These are the activations of a small neural network, seen along a few directions. Each row is one input.
In each table, some parts of the input vary, and every possible input appears once, in random order.
A made-up example of a description, with smaller parts first: ring(5) and (point or line(9) or (values(3) and line(4))).
Shared parts are said once, and a part with two or three values counts as separate values.

Other details of the inputs vary at random and push rows far along two fixed directions, the same in every table; ignore that.

Table:
r1: [ -9 -12  -5   9 -11 -17   2   6   3 -11  -1]
r2: [ -7 -12 -11  -4 -17  -2  -5   2   0  -6   3]
r3: [  7 -17  22  10  26  -1  22 -11  -9  12  -5]
r4: [ -6  45  -6 -15  -5   2 -16  17  -8 -13   9]
r5: [  9 -25   1   5  19   7  15   6  -7  22  -9]
r6: [ 16  35   6  -7  33   9  -1  23 -12  13  -4]
r7: [ -1 -11  -2 -10 -11 -11   0  -3  11  -7  -3]
r8: [  9  28  -2   0  28  20  -6  27 -23  15   5]
r9: [  1 -10  -3  -9  -9  -9  -1  -8  13  -9  -2]
r10: [ -5 -11 -11  -7  -6  -2  -7  -9   7 -10  -1]
r11: [ 16 -16   5  13  12  18   8   3  -3  24  -5]
r12: [ -5  -7   1   4 -11 -22   8   2   8 -11   0]
r13: [-14 -11   4   6  -9  -3  -5 -12  -8 -14   6]
r14: [ -5  -9  -4 -10  -5  -7   3 -14  12  -6   1]
r15: [ -9 -11 -12  -3 -11   4  -5  -8   3  -8   7]
r16: [ -4  -6  -5   0 -20   1 -10   1   5  -1   0]
r17: [ -1   3   0  -7 -11  -7  -3 -16  15  -2  -5]
r18: [ -2 -13 -11  -2 -15   2  -9  -2   4 -10   3]
r19: [ -7 -11  -6  13 -16 -11   2   8  -1 -10   4]
r20: [-15 -14   6   2  -3 -10  -4 -15  -3 -13   0]
r21: [-10 -15 -10  -6  -6  -2  -4 -11   8  -6   0]
r22: [  7  -6  26  17  15   9  20 -11 -10  17  -3]
r23: [ 15 -24  -1  10  17  18  13  -2  -6  18  -2]
r24: [ -1  45  -6 -18   5  -3 -22  11   1 -15   3]
r25: [ -4 -15  -9  -5  -9  -4  -8  -4   9  -9  -4]
r26: [ -1  -9  -4  -9  -6  -7   1 -14  12  -8  -1]
r27: [14 -8 15 24  7  0 27  8 -3 21 -5]
r28: [ -4 -10  -3 -11 -11 -12   3  -4   9  -4  -2]
r29: [-10   1  17   3  -7 -14   1 -22   3  -5  -4]
r30: [ -5  -1   1  -2 -18   1   3 -15  12   0   3]
r31: [ -1 -15  -9  -1 -13   2  -5   3   1  -5   1]
r32: [ -7  46  -6 -18   9  -1 -18   4   0 -12   6]
r33: [ 16  34   5  -2  26  19   1  26 -16  11   2]
r34: [ -3  -7  -6   1 -16   5  -9 -11   7  -1   3]
r35: [ 13 -25   2   6  19   9  13   8  -4  19 -10]
r36: [ -2  45  -7 -14   0   8 -18   8  -4 -16  11]
r37: [ -6  45  -6 -20   2  -7 -18  15  -4 -11   3]
r38: [ 11 -15   9  28   9   3  19  12  -8  23  -4]
r39: [  2   1   1  -2 -20   1  -2  -7  12  -4   0]
r40: [ 16  -7  17  21  18  -6  27   7  -1  26 -11]
r41: [  8  29  -3   0  34  25  -6  17 -19  13   8]
r42: [-15  -5  10   8 -12  -3  -7 -15  -5  -7   4]
Description of these inputs: ring(6) and (values(2) or line(5)).
Question: The inputs of r23 and r17 match in every part but the ring(6) part. If r19 is changed in the same way as r23 into r17, which row does it become?
Answer: r40
Question: Change only the values(2) part in r29. List by row number the other rows that result.
Answer: r40
Question: Change only the values(2) part in r12. List by row number the other rows that result.
Answer: r3
Question: Which other rows agree with r8 in the ring(6) part? List them by row number.
Answer: r11, r16, r34, r38, r41, r42

Table:
r43: [ -4 -26  16   4 -31 -27  14 -25  21   5 -15]
r44: [-16  40  -5 -12  -3   5 -24  -5  -5 -24  12]
r45: [-11  34 -10 -18  -5  13 -26  -1  -7 -24  14]
r46: [-11 -42  -6  -4 -30   5   1 -29  15   9  -5]
r47: [-24  27   0  -8   4 -17 -27   8 -20 -36   8]
r48: [ 20   6  22   9  47   4  31  14 -12  30 -10]
r49: [27  5 12 13 45 13 25 13 -5 26 -8]
r50: [ 16   4  22  11  48  12  27   3 -20  32  -1]
r51: [-17  41  -2 -18   1 -15 -10   5  -5 -26  10]
r52: [-18  24 -11  -4   4  -8 -31   8 -13 -38  10]
r53: [-17 -30  17   5 -28 -11  12 -37  11   3  -6]
r54: [-14  36 -11   9 -14  -9 -17  26 -11 -27  15]
r55: [-12  29 -23 -25  -2   5 -26   8  -4 -16  14]
r56: [ 27  -4   4   6  42  24  24  11 -11  23   0]
r57: [  8 -33   1   2 -34 -10   7 -21  26   3 -11]
r58: [ -1 -27  11  10 -32 -12   4 -28  26   6 -12]
r59: [ -6  36 -15 -23  -8   4 -32  14   1 -10   3]
r60: [ 30  -1   2   1  38  21  14  21 -10  39 -13]
r61: [ 13   1  20  32  31   5  30  31 -29  28  -1]
r62: [25 -6 -2 -1 41 20 19 22 -7 34 -9]
r63: [-10  39 -12 -14   1  -6 -15   4   1 -28  12]
r64: [ -1  37 -15 -21  -3  -2 -19  15   4 -26   8]
r65: [  4 -33   6   3 -35  -4   2 -24  25   6 -10]
r66: [-10 -46 -12  16 -42  -9   8   3  10   6  -2]
r67: [ -9  30 -16   2 -16  -1 -19  31 -13 -26  17]
r68: [ 15 -22  -2  10  49  24   5  21 -28  24  -5]
r69: [-13  47   9 -14  -6 -13 -22   6  -3 -16   2]
r70: [ -6 -33   2   8 -25 -10  11 -34  21   0   0]
r71: [  3 -28   6   8 -31 -17   9 -25  28   3 -13]
r72: [ -6 -44 -13  -7 -27  -6  10 -19  22   4  -5]
r73: [ 26  -4   7   8  42  28  19   5 -14  28   3]
r74: [ -7 -54  -3  10 -22  -7  -2 -20   7 -12  -4]
Question: The inputs of r62 and r49 match in every part but one. If r60 is changed in the same way as r62 into r49, which row does it become?
Answer: r71
Question: Describe the family of inputs behind these rows.
Answer: line(4) and (values(2) or line(6))
